Each row below holds a small network's activations on one input, seen along a few directions.
In each table, some parts of the input vary, and every possible input appears once, in random order.
A made-up example of a description, with smaller parts first: line(6) and (point or ring(9) or (values(3) and ring(8))).
Shared parts are said once, and a part with two or three values counts as separate values.
(in the rows, 128 means zero)

A family of inputs:
r1: [136 155 118 100 122 103 136 117 130 131 132  94  93]
r2: [137 133 106 121 103  99 105 154 146 127 129  97 135]
r3: [144 154 170 207 151 223  96 120  93 143  56 134 155]
r4: [151 146 159 209 150 235 102 143  79 128  79 121 174]
r5: [106  95 134 130 123 111 156 132 129 116 154 163 137]
r6: [118  84 129 113 119 116 106 143 145 126 144 138 143]
r7: [134 147 111 124 119 111 135 128 132 138 159  82 110]
r8: [116  96 138  84 129 102 106 142 151 130 119 152 125]
r9: [109 116 127 108 133 109 162 124 151 118 129 177 128]
r10: [125 144 114 109 139 113 163  94 122 122 152 144  99]
r11: [140 133 118  94 117  96  99 135 145 132 109 104 117]
r12: [120 133 112 137 131 117 169 105 113 124 174 130 119]
What is each input in this table made of?
Answer: values(2) and (point or ring(5))
Changing only the values(2) part turns r1 into r7. The same change can be made to r11. Which row results?
Answer: r2
Which other rows does r5 become when the values(2) part takes its other values? List them by row number.
Answer: r9

A family of inputs:
r13: [123 119 117 152  95 114 131 155 133 121 181  86 132]
r14: [133 119 128 135 118 170  74 160 152 129  87 113 142]
r15: [107 102 130 102 150  91 165  89 162 121 115 190 139]
r16: [162 227 117 114 135 133 156  82 119 151 102  61  68]
r17: [124 134 161 103 161 127 114 108 107 135 112 162 103]
r18: [128 108 133 120 134 123 180 110 122 104 161 152 122]
r19: [120 121 149 162 143 202 125 136 133 129  71 172 148]
r20: [142 137 124 154 128 140  85 162 113 140 145  76 151]
r21: [107 116 126 176 117 138 164 109 114 118 183 151 139]
r22: [128 112 111  91  94  89 135 156 141 109 158 103 124]
r23: [127 107 110  83 108  67 126 133 169 128 111 139 138]
r24: [133 137 136 183 152 167 129 130  66 140 129 133 157]
r25: [132 127 122  89 129 103  79 134 133 139 110 125 101]
What is each input in this table made of?
Answer: point or (values(2) and ring(6))
Which other rows does r19 become when the values(2) part takes its other values? List them by row number.
Answer: r14

A family of inputs:
r26: [106 118 110  83 119  77 176 106 120 121 203 117  78]
r27: [128 151 164 183 160 200 112 103 102 135  78 162 144]
r28: [162 174 131 189 139 182 114 138  80 134 111  56 157]
r29: [166 127 154 134 114 176  32 166 119 132  75  81 134]
r30: [147 157 158 195 156 176 113 111  70 148 115 103 138]
r31: [108 116  88  96  96  56 144 128 155 127 197  93 102]
r32: [117  95 115  73 142  69 161 104 114 120 174 162 103]
r33: [109 101 165 200 145 236 127 155 120 114  85 196 184]
r34: [131 127 175 191 159 190  99 115  68 137  95 150 157]
r35: [104 101 118  56 136  38 118 130 138 130 146 151 129]
r36: [116  75 178 201 140 216 114 164  88 115 108 185 196]
r37: [118 138  84  96  82  73 159 127 176 121 168 105  89]
r38: [123  96  88  76 103  33 116 144 173 134 176 122 134]
r39: [124 124 102  87 109  84 203 103 158 114 187 140  81]
r40: [158 194 119 181 135 199 133 132 111 138  90  72 150]
r41: [120 114 114  68 134  74 182 100 148 107 151 172  94]
r42: [142 177 149 187 154 192 129 108 103 149  96 118 129]
r43: [108 116  94  74  97  39 138 137 202 129 141 123 122]
r44: [114 119 112  59 125  50 138 128 167 118 116 164 114]
r45: [159 139 142 131 112 199  53 160 146 137  46  89 124]
Changing only one part turns r44 into r35. The same change can be made to r41. Which row results?
Answer: r32
What is each input in this table made of?
Answer: values(2) and (point or line(4) or ring(5))
Which other rows does r34 become when the values(2) part takes its other values? List them by row number.
Answer: r27
Which other rows does r28 become when the line(4) part takes its other values? List them by row number.
Answer: r30, r34, r36

A family of inputs:
r46: [159 160 124 182 107 188  57 145  95 153 137  66 113]
r47: [115  99  90  50  90  87 146 160 167 105 151 124 100]
r48: [ 96  89 169 193 142 166 151 147  59 117 154 171 154]
r49: [ 92 109 119  58 104  90 156 123 174 118 153 157  82]
r50: [ 97 150 117  98 115  63 173  99 169 127 151 162  83]
r51: [118 134  63  77 108  70 159 155 166 117 176  97 126]
r52: [153 118  93  82 116  45 135 141 140 127 175  94 133]
r53: [121  84 133  64 119  69 128 100 152 112 159 157  79]
r54: [113 124 129 100 131  45 151  79 141 134 163 156  86]
r55: [140 137 134 165 111 168  87 140 144 138  71  88 158]
r56: [139 153 156 152 119 156  66 145 112 137  94  81 156]
r57: [130 132 153 137 146 148  67 150 114 133  66 120 161]
r58: [138 127 139 143 131 165  90 147 147 141  50 128 162]
r59: [110  99 165 193 133 185 177 145 111 112 138 169 163]
r60: [116 104 146 163 148 191 151 115 126 120 131 182 175]
r61: [123 134  97 102 131  33 158 101 134 145 179 107 124]
r62: [132 132 156 135 163 154  82 136 106 141  72 169 153]
r63: [137  79 114  55 104  65 125 145 143 110 158 116 107]
r64: [161 154 118 198 107 200  87 147 136 148 117  62 110]
r65: [159 188 138 152 149 184 156  82  49 128 100  95 110]
r66: [145 129 145 146 150 176 107 137 138 140  67 175 156]
r67: [107 100 150 157 165 171 121 115  81 119 143 181 164]
r68: [103 154  81 106 115  52 179 116 161 127 163 117 116]
r69: [169 184 145 162 164 201 162 104 104 123 104 100 102]
What is each input in this table made of?
Answer: values(2) and (point or ring(5) or line(6))
Changing only the values(2) part turns r49 into r53. The same change can be made to r50. Which row results?
Answer: r54
Which other rows does r67 become when the values(2) part takes its other values? List them by row number.
Answer: r60
